[[-20, 16, 24, -7, 6, 2, 9, 16, 5, -8, -12, 21, -6, -9, 16, -23],
 [8, 18, 31, -11, 16, -16, 17, 16, 3, 21, -11, 12, -14, -11, 0, -20],
 [18, 10, -11, 8, -12, -30, -18, -27, -21, 21, -8, -7, -22, 13, -5, -2],
 [-9, -7, 17, -15, 0, -11, -23, 20, -14, -18, -11, 5, -20, -9, -3, -21],
 [17, 7, 1, -18, -23, 15, -33, -5, -18, -22, -21, 1, -12, -17, 23, -19],
 [9, -7, -13, 4, 10, 26, 16, 15, 21, -5, 8, -10, 25, -5, -11, 11],
 [18, -17, 4, -6, 10, -17, 2, -6, 0, -2, -8, -13, -16, -2, -15, 14],
 [-27, 13, 4, 14, 9, -14, 29, 17, -7, 5, 27, 5, -6, 11, 24, 24]] yields 18

[[-1, 2, -7, 15, 7, -19, 20, -11, 14, 22, -14, -17, -9, 16, 23],
 [23, -20, -14, 10, -5, -18, -5, -16, 32, 8, 1, 7, -2, 5, 23],
 [3, -9, 3, 3, 8, -31, -22, -6, 23, -9, 1, 16, -6, 33, -6],
 [9, 5, -11, 8, 20, -32, -12, -5, 12, 1, -18, -15, -1, 14, -6],
 [12, -9, -2, -11, -6, -7, -2, -19, 24, 10, 5, 15, -12, 28, 30],
 [7, 7, -4, 1, 23, -12, -1, -11, 28, 17, -17, -24, -5, 13, 7],
 [0, -8, -2, 2, -8, -30, -2, -10, 4, -1, 3, 21, -13, 39, 16],
 [0, -1, 1, 26, 3, -28, 6, -15, 27, 7, -9, 3, 1, 1, 28],
 [7, -17, -6, -6, 15, -15, -10, -2, 26, 11, 1, -7, -14, 41, -16]] yields 3

[[7, 12, 36, -6, 1, -2, 2, 1, -16, -5, -14, -15, 28, 3, 23, -9],
 [7, 13, 31, -5, 2, 0, 4, 0, -10, -6, -16, -13, 19, 5, 16, -8],
 [9, 1, 1, 8, 2, 0, 4, -21, 4, -14, -2, -12, 7, 13, 4, 16],
 [7, 10, 16, -2, 4, 5, 7, -5, 0, -10, -17, -10, 6, 12, 3, -3],
 [-10, -16, -33, 4, -4, -5, -8, 6, 5, 12, 24, 16, -16, -12, -11, 4]] yields 9

[[-2, -5, -4, 0, -4, 4, 7, -2, 0, -2],
 [23, -10, -5, 27, 3, 21, -2, -6, -22, 11],
 [-3, 19, -16, -9, -8, -12, -25, 6, 12, 12],
 [40, -5, -20, 34, 6, 22, -29, -26, -24, 34],
 [-13, -15, 20, -5, 16, -10, 9, -1, 14, -10],
 [14, -20, 2, 30, -1, 31, 5, -10, -29, 1],
 [21, 9, -12, 3, 17, -20, -24, -10, 10, 23],
 [-24, -7, 32, 0, -18, 9, 16, 17, -9, -29],
 [3, 1, 7, 5, 14, -5, -6, -4, 6, 2]] yields -3

[[0, 7, 14, 30, 3, 16, 36],
 [13, -13, -13, -37, -23, 14, -12],
 [-29, 18, 10, 33, 10, 3, -14],
 [9, 25, 14, -15, 34, 12, 17],
 [0, 8, -15, -13, -15, -11, -44],
 [34, -3, 0, -3, 9, -15, 35],
 [21, 7, 6, 15, 22, -22, 31]] yields -29

[[8, 3, -9, -13, 6, 2, 0],
 [-8, 1, 8, 6, 3, 4, -18],
 [2, -2, -4, -1, -3, -1, 7],
 [-1, 12, 21, -4, -4, -29, 18],
 [0, -1, -2, -2, -2, -2, 2],
 [4, 16, 19, -6, 4, -20, 13],
 [-1, 2, -2, -2, 8, 11, -20],
 [16, 36, 30, -18, 22, -23, 12],
 [1, -10, -13, 2, -6, 6, 6],
 [-1, 10, 18, -3, -5, -28, 19],
 [13, 15, 1, -16, 19, 6, -8]] yields 2
---
[[-19 -13 -23   7 -41  -1]
 [-15  20 -13  36 -15 -17]] yields 20

[[ 33  33  17  24]
 [ 36 -30 -18 -16]
 [ 35 -27 -18 -20]] yields -30

[[ -7 -17  35 -24  -2]
 [  8  14 -23  -2  11]] yields 14

[[ 36 -25  19  -8 -14 -34  25]
 [ 11  -4  43 -10  28  19 -31]] yields -4

[[-18   8  -3  18  -1   7   5]
 [ -2  -1  -2 -26 -15   8  36]] yields -1

[[-36  -1  -7 -19 -24]
 [-32   0   2   7 -35]] yields 0

[[-28 -32  34  31]
 [ 27  11 -10  21]] yields 11

[[-34 -38 -16  23]
 [-10  25   4  46]] yields 25

[[ 38 -39  39 -36  16]
 [-37  35 -21 -36 -39]] yields 35

[[ 39  13  41 -19  45]
 [ 35   7 -33  15  -8]] yields 7
---
[ 33 -15  17 -34  36  -8] => 33
[-22  10   2  37 -31  38  14] => -22
[-26 -19 -35  32 -31 -30  13] => -26
[-39 -18  -3  -2  13  10 -38] => -39
[33 40  6 15] => 33
[ 14 -15   9  36   6] => 14
[-29  36  34  -3  28 -35] => -29
[  2   1  24  17 -36 -15   5] => 2
